A small network was shown many inputs. Here are its activations along a few directions, one row for each input.
In each table, some parts of the input vary, and every possible input appears once, in random order.
Descriptions start from the smaller parts, as in this example, which fits no table here: one of 2 separate values, together with either a single point or one of 9 places along a line or (one of 6 places along a line, together with one of 8 places around a ring).
Shared parts are said once, and a part with two or three values counts as separate values.

Other details of the inputs vary at random and push rows far along two fixed directions, the same in every table; ignore that.

Rows:
r1: [  5  -5  12 -45  25 -30  -1 -24   1   8  22  -8  38]
r2: [ 10  17  44 -35  13 -41  30  13 -15  16   2   6 -20]
r3: [-12   4  16  34 -11  14  13  24 -10  11 -22  10 -32]
r4: [  1 -20  12  42  -8   2  17  16 -14   6 -15 -10 -28]
r5: [  9  -3  34  10 -14  15  10  28   8  -9 -11  -3 -24]
r6: [ -4  11 -32 -12  -6  27 -18  -6  15 -20   2   6  11]
r7: [-19 -19 -24  12   9  19 -25 -14   7   1  -1 -10  18]
r8: [ 11 -17  38  26 -19   6   6  25  -1  -4 -14 -10 -12]
r9: [  0  11   2  33 -22   5  13  25 -13   5 -11  18 -29]
r10: [ -4   8 -11 -16  -9  22 -31  -2  25 -20  10   0  13]
r11: [  8  26 -37 -47  44 -52  10 -41 -16  33  30  10  16]
r12: [  1  -5 -20 -11   6  38  -4  -6  20 -27   1  -7  12]
r13: [ -5 -29  -9  13   0  21 -18 -12  15 -19   2 -17  29]
r14: [ 12   0  43 -19  21 -76  38  -3 -36  34   7   3  -4]
r15: [-11  12  21  17 -14  14  12  22  -2   3 -33   5 -38]
r16: [ 17   5  -1 -42   9 -37  -5 -25  -4  -1  34  -4  31]
r17: [ -1  34  -5   6 -12  -5  15  21  -8  26 -26  19 -36]
r18: [ -9 -13 -38  17  -6  16 -29 -15   7  -8   7  -2  14]
r19: [ -5  -9 -26   6   5  36   0 -12  13 -23   8  -4  14]
r20: [ -4 -11 -19  12 -12   6 -33 -13   9 -11   6  -2  27]
Each input here is: either one of 2 separate values or (one of 3 separate values, together with one of 6 places around a ring).
Q: Change only the choice among 3 separate values in r12. List by row number the other rows that result.
A: r6, r15

Rows:
r21: [  1  13   8 -31  10 -15   2  -1   2  11   1   5  -1]
r22: [ 30  18  29  -5  -8 -47  50  24 -32  11   5  12 -38]
r23: [-19 -12 -40  -6   8  69 -29 -15  38 -32  -1 -13  24]
r24: [ 31 -27  45 -42  38 -86  56 -17 -37   9  42 -22  20]
r25: [-29 -14  -4  98 -41  88 -19  41  18  -7 -63   2 -48]
r26: [  5  14  67  32 -39   2  15  57  -6   8 -41  15 -55]
r27: [  0   7 -40 -35  35 -30  19 -35 -16   7  28   1  21]
r28: [  6 -34  43   6  -1 -20 -14  -4  -1   0   6 -19  25]
r29: [-14 -12 -30 -13  -2  75 -32 -10  45 -50   6 -14  34]
r30: [  4  17  -9 -13   9 -38   0 -14 -15  22  15  10   3]
r31: [-14   8 -13   4  -1  11 -20  -4   8  11 -13   4   3]
r32: [-13   4 -45 -22  16   3 -32 -35  12   4  16   2  38]
r33: [  9   6  22  53 -25 -21  38  37 -35  24 -23  16 -62]
r34: [  3  10 -32 -28   0   9 -36 -24  21 -19  23   2  36]
Q: What do these inputs look like to the network?
A: one of 2 separate values, together with either a single point or one of 6 places around a ring
Q: Changing only the choice among 2 separate values turns r26 into r29. The same change can be made to r28. Which row results?
A: r24
Q: Change only the place on the ring of 6 in r26. List by row number the other rows that result.
A: r21, r30, r31, r32, r34
